These are the activations of a small neural network, seen along a few directions. Each row is one input.
Each table varies a few parts of the input and shows all the possible inputs, shuffled.
A made-up example of a description, with smaller parts first: one of 3 separate values, together with either a single point or one of 11 places along a line or (one of 6 places along a line, together with one of 8 places around a ring).
Shared parts are said once, and a part with two or three values counts as separate values.

Other details of the inputs vary at random and push rows far along two fixed directions, the same in every table; ignore that.

Table:
r1: [-14  25 -12  21  18  -8  19 -24 -33   8  37  29   1 -19]
r2: [  3 -30  24 -18  -4 -27 -16 -19   6  -5 -17  19 -21 -42]
r3: [ -9 -24  11   5 -13  21   6  19  20  -3 -24 -23 -12   0]
r4: [ -6  -5  19   6  -6   9  12  -4  10  -4  -4 -18 -15   0]
r5: [ -7 -12   5  -2 -13  -9  -7 -22  10  -1   4  -2   7 -15]
r6: [  1  -3   0  -8   4 -32  -9  -3 -24   9   3  32  -3 -39]
r7: [  0  28 -12  12  11  -4  17 -15 -19   4  48  21  17  -1]
r8: [ -8  -7  -5  19  -3  -9  -1 -29  -7   6  21  25   3 -23]
r9: [-22 -30   4  -3 -12 -11 -11  -4  12  13   2   1 -12 -37]
r10: [-12  16 -20   0   7  -5 -15 -10 -18  21  13  20  13  -6]
r11: [ -5  -8  11   4 -16  14  10  17  13   3 -14 -26 -11   2]
r12: [-21 -21  18  -7  -3  -4  -6 -11  23  -4 -23  -6  -5  -2]
r13: [ 20  37   2   2  27  -3  12  14 -12 -20   8   6  -1   8]
r14: [-15 -34   3 -10 -22  -7 -32 -15  16   2 -16   0 -11  -8]
r15: [ 21  27  -6   2  16 -27   7 -17 -37   1  35  45  16 -15]
r16: [  5  -9   3   1 -12  19   2  13  17  10 -16 -24 -10  10]
r17: [ -6 -39   2   3 -23 -13 -20 -20  14  13  -4   0 -16 -20]
r18: [ 13  26 -13   0  12  30  24  27  -3   3  10 -19   7  33]
r19: [ 31  18 -10   2  15  -5  -4  18  -9 -14   3   4   1  19]
r20: [  8  36   3   2   6  30  22  14  -2 -18   8 -12  18  46]
r21: [-15 -17  26 -12 -10  18  -7   6  25 -16 -29 -28 -10  11]
r22: [-15  -5  -1   7   0 -21  -9 -29   2   6  12  24  14 -12]
r23: [ 29 -20  17 -22  -3  13  -9  30  15  -9 -45 -25  -9  14]
r24: [  1  -8  -2  -4  -5  12  -1  10  13  -9 -18 -15   5  40]
r25: [ 17  12  -9  11   2  35  26  22  -3 -15  -3 -21   4  52]
r26: [ 15  13  -8   0   0  29  23  24   2 -14  10 -23   1  44]
r27: [ 12  30 -12  -7   7  32  20  26  -1  -4  -8 -32  15  44]
r28: [ -1  11  -1  18  -1  -7   9 -21  -9   9  30  15   5 -12]
r29: [ 13 -40  23  -4 -10 -25 -38  -9  28  -9 -22   4 -11 -35]
r30: [ -7 -17  -9  -6 -11 -12 -15 -15   0   3   3  -1   0  -7]
r31: [-11 -23  22  -7  -7   8   4  -1  22  -9  -7 -22 -17  -7]
r32: [-18   8  -6   2   4   0   6   8  -1   4  -7   2  10  11]
r33: [ -5  24   1  -4   8  11  24  -1  -7 -12   7 -14   4  12]
r34: [  4  15 -21  15  11  15  13   5 -15  14  10   4   6  10]
r35: [ -5 -26   7 -11  -6  13 -16  13  30   5 -42 -25   3  22]
r36: [ 10 -34   1  -9  -4 -30 -47  -3  16  15 -25  10 -16 -44]
r37: [-25  34 -22   8  10 -17   0 -14 -37  17  33  36  15 -18]
r38: [ -8  25  -9  -3   3  11  20  16 -11  -3   2 -15  11  14]
r39: [  4  19 -13   7  18 -27 -10   7 -21   6  15  30   2 -31]
r40: [ 26   8 -10  -9   6 -16  -2  -1 -26  -3  10  24   0   1]
Description of these inputs: one of 5 places around a ring, together with either one of 2 separate values or one of 6 places along a line.
Q: The inputs of r29 and r13 match in every part but the place on the ring of 5. If r8 is changed in the same way as r29 into r13, which row does it become?
A: r1
Q: The inputs of r37 and r14 match in every part but the place on the ring of 5. If r39 is changed in the same way as r37 into r14, which row does it become?
A: r19
Q: Which other rows does r40 become when the choice among 2 separate values takes its other values? List them by row number.
A: r19
Q: Which other rows does r38 become when the place on the ring of 5 takes its other values? List them by row number.
A: r5, r27, r30, r33
